These are the activations of a small network on made-up records, seen along a few directions, one row for each record.
After each row come some of the record's fields: E, T, P, M, F, G.
A field that a record lacks is left out.
The largest differences between rows may come from other fields.
(in the rows, 500 means zero)
Random noise pushes rows far along 6 fixed directions. That doesn't count. These rows show it; they differ only by the noise:
[419 451 497 554 490 500 408 610 577 416 490 461 511 423 600 475 349 393
 542]
[436 312 506 620 439 570 249 416 391 502 760 656 440 352 483 665 344 687
 441]
[533 430 607 582 464 505 436 514 576 561 468 432 583 469 587 505 378 444
 438]
[624 375 658 420 363 451 489 318 624 785 504 367 587 619 451 477 400 520
 198]
[670 522 395 647 493 553 308 342  95 508 549 413 380 694 614 296 568 329
 688]
[226 504 416 375 338 458 501 582 768 524 667 420 470 445 499 497 230 559
 333]
[550 592 519 668 496 523 473 588 460 484 391 337 569 548 723 355 438 285
 635]
[517 415 353 443 506 463 329 495 346 362 471 446 363 601 538 291 475 242
 648]

[553 534 626 508 463 456 646 715 731 559 296 534 705 509 534 388 542 477
 446] | E=e2 G=g1
[466 573 456 487 499 551 452 431 435 519 570 476 392 628 447 445 510 560
 479] | E=e1 G=g6
[418 769 539 747 626 572 628 581 648 568 449 379 568 488 459 505 574 477
 574] | E=e2 G=g2
[473 592 282 657 304 477 594 513 336 586 519 575 634 578 493 335 607 462
 635] | E=e2 G=g2
[474 852 446 520 519 576 614 309 381 671 764 300 296 613 585 591 506 762
 382] | T=t1 P=p1 M=m1 F=f3 G=g1
[561 702 444 477 556 547 569 484 394 433 571 399 341 547 613 492 558 525
 544] | T=t1 P=p1 M=m1 F=f2 G=g5
[479 563 387 338 476 409 585 613 521 401 327 366 453 646 523 262 514 267
 585] | E=e2 G=g6
[473 268 445 533 499 467 354 405 443 433 480 570 539 405 402 613 484 437
 517] | T=t1 P=p1 M=m1 F=f2 G=g2
[404 418 541 529 597 512 391 455 558 484 500 447 481 405 414 604 463 441
 530] | T=t2 P=p1 M=m2 F=f2 G=g4
[476 363 558 368 342 414 523 468 640 670 541 512 580 523 489 527 341 558
 283] | T=t2 P=p2 M=m1 F=f2 G=g1
[412  78 535 427 423 403 327 689 606 314 438 794 621 286 494 528 327 383
 508] | T=t2 P=p2 M=m1 F=f4 G=g5
[536 442 475 523 502 489 396 615 356 360 477 670 481 511 596 343 576 421
 664] | T=t2 P=p1 M=m2 F=f4 G=g1
[423 710 401 560 688 622 511 397 495 451 558 320 310 576 435 545 573 427
 532] | T=t2 P=p2 M=m1 F=f3 G=g2
[720 521 534 497 239 423 594 457 302 761 429 441 728 715 730 293 527 421
 463] | T=t2 P=p2 M=m1 F=f4 G=g6
[665 425 514 527 315 422 620 246 363 845 483 418 659 628 464 436 589 515
 322] | T=t1 P=p1 M=m1 F=f3 G=g2
[574 417 462  99 505 402 480 342 579 462 588 534 236 591 332 579 498 619
 264] | T=t2 P=p1 M=m1 F=f2 G=g1
[361 697 273 454 442 490 608 791 508 225 505 516 442 507 689 208 514 382
 762] | T=t2 P=p1 M=m2 F=f3 G=g5
[596 270 710 266 420 385 453 496 725 541 416 551 595 578 453 339 396 488
 304] | T=t2 P=p1 M=m2 F=f4 G=g1
[581 599 396 476 503 561 479 412 250 455 708 575 281 535 539 565 568 707
 601] | G=g4
[631 448 619 544 540 516 498 477 451 568 412 531 607 528 567 576 528 449
 474] | T=t2 P=p2 M=m1 F=f4 G=g6
[330 412 307 551 329 468 471 583 367 413 546 561 542 415 556 460 443 483
 649] | E=e2 G=g4
[583 532 634 530 583 518 550 378 533 616 455 329 518 574 572 559 446 501
 426] | T=t2 P=p2 M=m1 F=f3 G=g6
[486 530 608 313 707 442 642 640 806 395 137 208 478 544 535 390 494 103
 504] | T=t2 P=p2 M=m1 F=f3 G=g4
[565 595 531 608 546 563 470 380 369 616 561 470 448 610 440 489 589 598
 492] | E=e2 G=g6
[534 372 531 313 539 455 413 611 598 404 405 627 437 559 367 333 520 458
 473] | E=e1 G=g1
[388 321 349 376 664 531 352 343 500 333 676 741 251 407 120 697 654 611
 449] | T=t2 P=p2 M=m2 F=f3 G=g2
[135 766 447 588 688 566 510 615 747 334 610 260 342 375 521 663 361 461
 590] | T=t2 P=p1 M=m2 F=f2 G=g4
[598 349 563 567 543 507 304 526 416 407 469 636 533 455 472 461 533 477
 567] | T=t1 P=p1 M=m2 F=f2 G=g1
[441 257 639 244 283 312 615 481 832 663 312 441 734 503 455 445 315 354
 225] | T=t2 P=p1 M=m1 F=f4 G=g2
[582 430 597 391 536 493 455 462 485 434 558 589 440 548 432 504 508 603
 453] | T=t2 P=p1 M=m2 F=f4 G=g6
[421 392 422 677 453 525 371 604 319 356 482 638 575 384 573 495 466 459
 719] | E=e2 G=g6
[307 651 408 438 474 485 578 540 659 527 516 248 491 591 557 429 380 409
 458] | T=t1 P=p2 M=m1 F=f2 G=g6
[498 441 541 374 248 418 502 613 439 515 525 539 613 541 690 220 316 472
 474] | T=t2 P=p1 M=m1 F=f4 G=g1
[481 626 566 547 586 623 450 332 533 624 665 392 353 516 398 628 445 637
 367] | T=t2 P=p2 M=m1 F=f2 G=g2
[515 604 569 472 436 514 636 511 582 629 482 399 580 565 593 566 471 503
 409] | T=t2 P=p2 M=m1 F=f4 G=g4
[595 541 403 470 441 536 405 403 261 495 571 499 424 624 541 351 590 484
 620] | T=t2 P=p2 M=m2 F=f2 G=g4
[460 614 416 666 592 518 492 717 472 337 329 523 556 481 594 348 567 309
 759] | E=e2 G=g1
[587 390 662 472 482 481 479 458 591 634 370 400 636 526 558 495 415 436
 383] | T=t1 P=p2 M=m1 F=f2 G=g6
[460 762 720 702 648 620 593 419 616 590 544 355 501 411 621 760 400 625
 446] | T=t2 P=p1 M=m1 F=f4 G=g2
[538 684 397 382 504 515 569 374 410 538 583 395 324 643 538 425 605 534
 536] | T=t2 P=p1 M=m2 G=g4

Here are new rows. What are their fields?
[729 441 590 415 408 447 561 373 400 668 358 392 581 724 568 397 577 339
 447] | T=t2 P=p2 M=m1 F=f4 G=g4
[445 530 564 596 449 472 614 602 666 549 315 412 679 517 503 386 463 370
 511] | E=e2 G=g2
[494 551 617 830 458 580 517 565 561 626 504 601 748 377 524 612 506 673
 481] | E=e2 G=g1
[522 582 662 703 769 627 415 633 461 312 298 382 477 384 737 600 449 242
 761] | T=t2 P=p2 M=m1 F=f4 G=g4
[350 465 540 521 392 515 509 514 670 617 660 601 543 393 380 616 386 763
 298] | E=e2 G=g1
[296 322 211 262 546 430 427 473 451 322 586 520 307 458 316 516 485 386
 551] | T=t1 P=p2 M=m1 F=f3 G=g4
[539 331 429 450 530 452 438 474 499 480 434 678 495 548 241 418 663 448
 510] | E=e2 G=g2
[449 279 438 626 451 427 396 661 502 364 388 696 723 277 484 485 488 357
 675] | T=t1 P=p1 M=m2 F=f2 G=g2
[465 658 531 898 472 613 460 423 193 559 617 418 554 452 803 664 460 528
 714] | T=t2 P=p1 M=m1 F=f4 G=g4
[576 733 773 866 539 649 602 527 565 727 449 372 691 479 645 603 524 641
 496] | E=e2 G=g4
[423 438 432 612 536 551 396 493 371 438 584 576 452 401 451 586 519 540
 602] | E=e2 G=g4
[417 501 295 514 518 495 494 487 463 416 520 596 421 520 320 463 609 454
 588] | E=e2 G=g2
[530 712 393 541 533 586 482 302 276 609 664 401 318 675 451 461 569 489
 523] | T=t2 P=p2 M=m1 F=f4 G=g2
[467 651 505 433 608 563 506 400 548 555 487 245 384 587 467 534 475 406
 467] | T=t2 P=p2 M=m1 F=f2 G=g4
[679 371 914 389 699 527 503 389 802 655 443 501 540 448 416 785 429 661
 150] | T=t2 P=p2 M=m1 F=f4 G=g6
[581 411 847 459 729 479 544 486 768 496 254 364 571 326 555 824 398 398
 391] | T=t2 P=p1 M=m1 F=f4 G=g4
[469 391 517 469 485 486 428 503 566 492 538 606 471 495 335 483 502 584
 416] | E=e2 G=g1
[513 436 517 587 496 531 512 566 522 454 516 693 620 354 454 517 566 583
 525] | T=t2 P=p2 M=m2 F=f3 G=g2
[636 299 536 471 265 401 594 553 499 665 390 639 771 498 484 396 594 502
 434] | E=e2 G=g4
[364 357 470 353 342 379 592 548 736 572 410 465 629 488 425 471 403 496
 336] | E=e2 G=g6
